These are the activations of a small neural network, seen along a few directions. Each row is one input.
In each table, some parts of the input vary, and every possible input appears once, in random order.
Descriptions start from the smaller parts, as in this example, which fits no table here: one of 6 places along a line, together with either a single point or one of 9 places around a ring or (one of 2 separate values, together with one of 5 places around a ring).
Shared parts are said once, and a part with two or three values counts as separate values.

Other details of the inputs vary at random and push rows far along two fixed directions, the same in every table; ignore that.

A family of inputs:
r1: [-170, -78, -452, 81, 211, 357, -87, 21, -154, -505, 431]
r2: [-330, -126, 499, -315, -10, -584, 423, -156, -60, -78, -70]
r3: [102, -123, -175, -220, -154, 233, 97, 195, -177, -203, 141]
r4: [-93, -399, -297, 2, -8, 103, 85, 31, 111, -32, 43]
r5: [-105, -360, -39, -503, -174, 152, 281, 140, 0, -352, 6]
r6: [-462, 139, 803, -510, 70, -762, 439, -103, 66, 231, -107]
r7: [293, 226, 164, 381, 293, 179, -465, -175, -6, 435, -28]
r8: [163, -224, -603, 96, 13, 156, 186, 212, -114, -46, 281]
r9: [164, 457, 85, 257, -70, -41, -115, -66, -149, 419, -204]
r10: [-42, -380, -307, -49, -14, 58, 7, 154, 247, -134, 78]
r11: [398, 493, 108, 435, -12, 97, -437, -52, -85, 271, -146]
r12: [60, -313, -520, 43, -214, 458, 30, 160, 51, -128, -32]
r13: [110, -266, -495, 12, -208, 403, -61, 276, 191, -205, -15]
r14: [240, 292, 206, 353, 171, -173, -281, -102, 0, 252, -1]
r15: [-100, 483, 134, 431, 249, -58, -393, -339, 0, -86, 127]
r16: [-216, -83, 442, -438, -176, -331, 263, -39, 155, -249, -292]
r17: [190, -62, -519, -131, -156, 368, 85, 349, -148, -55, 214]
r18: [116, 325, 220, 276, -5, 292, -419, -97, 114, 493, -238]
r19: [-98, -285, -248, -333, -54, -267, 401, 267, 78, -260, 212]
r20: [105, -315, -218, -60, 56, 22, 12, 80, 117, -230, 99]
r21: [-90, -373, -217, -135, 42, 186, 1, 114, 143, 6, 142]
r22: [-412, 69, 874, -437, -154, -564, 365, -310, 53, 2, -490]
r23: [287, 552, 58, 315, -40, -33, -291, 41, -21, 394, -175]
r24: [94, -125, -223, -72, -202, 131, 165, 89, -209, -216, 25]
r25: [-609, 28, 290, -182, 94, -371, 283, -319, -71, -451, 83]
r26: [183, 272, 276, 264, 227, -32, -260, -105, -106, 360, 63]
r27: [222, 177, 153, 440, 225, 23, -316, -265, -23, 368, -146]
Each input here is: one of 3 separate values, together with either a single point or (one of 2 separate values, together with one of 4 places along a line).
Q: The inputs of r1 and r25 match in every part but the choice among 3 separate values. If r26 is changed in the same way as r1 into r25, which row does it become?
A: r2
Q: List by row number the other rows that have the choice among 3 separate values in common with r15.
A: r10, r11, r13, r14, r16, r19, r20, r23
Q: Change only the choice among 2 separate values in r2. List by row number the other rows that result.
A: r24

A family of inputs:
r28: [-132, -47, 340, -108, -58, -183, 11, -94, 206, 146, -274]
r29: [-283, -134, 358, -249, -8, -226, 132, -116, 157, -28, -157]
r30: [88, 860, 511, 662, 310, -146, -546, -463, -149, 391, -119]
r31: [277, -339, -612, -50, -137, 268, 130, 354, -24, -85, 176]
r32: [-68, 84, 307, -132, 15, -301, 128, -27, 3, 198, -82]
r33: [-260, -549, -123, -687, -221, -275, 649, 282, 37, -381, 103]
r34: [-96, -325, -552, 126, 166, 283, -40, 4, -12, -499, 395]
r35: [-61, 159, 328, -171, -197, -189, 106, -15, 30, 100, -283]
r36: [521, 410, -351, 647, 93, 587, -579, 1, -185, 301, 63]
r37: [-407, 371, 760, -72, 238, -754, 132, -348, -20, 101, -44]
r38: [54, -413, -518, -9, 10, 419, -23, 150, 34, -282, 231]
r39: [585, 394, -385, 639, 9, 583, -561, 56, -121, 357, -33]
r40: [-130, -107, 127, -264, -4, -233, 250, 52, -33, -21, 65]
r41: [-116, 181, 350, -159, -103, -176, 86, -71, -32, 44, -186]
r42: [28, -545, -541, -174, -113, 343, 124, 235, 108, -342, 146]
Q: The inputs of r30 and r37 match in every part but one. If r41 is changed in the same way as r30 into r37, which row does it become?
A: r32
Q: Describe the family of inputs behind these rows.
A: one of 3 separate values, together with either a single point or one of 4 places along a line
Q: Change only the choice among 3 separate values in r39. List by row number the other rows that result.
A: r33, r42
Q: Start at r28 and move only the place on the line of 4, one step at a time. The first step leads to r42. Which rows follow, in order?
A: r29, r38
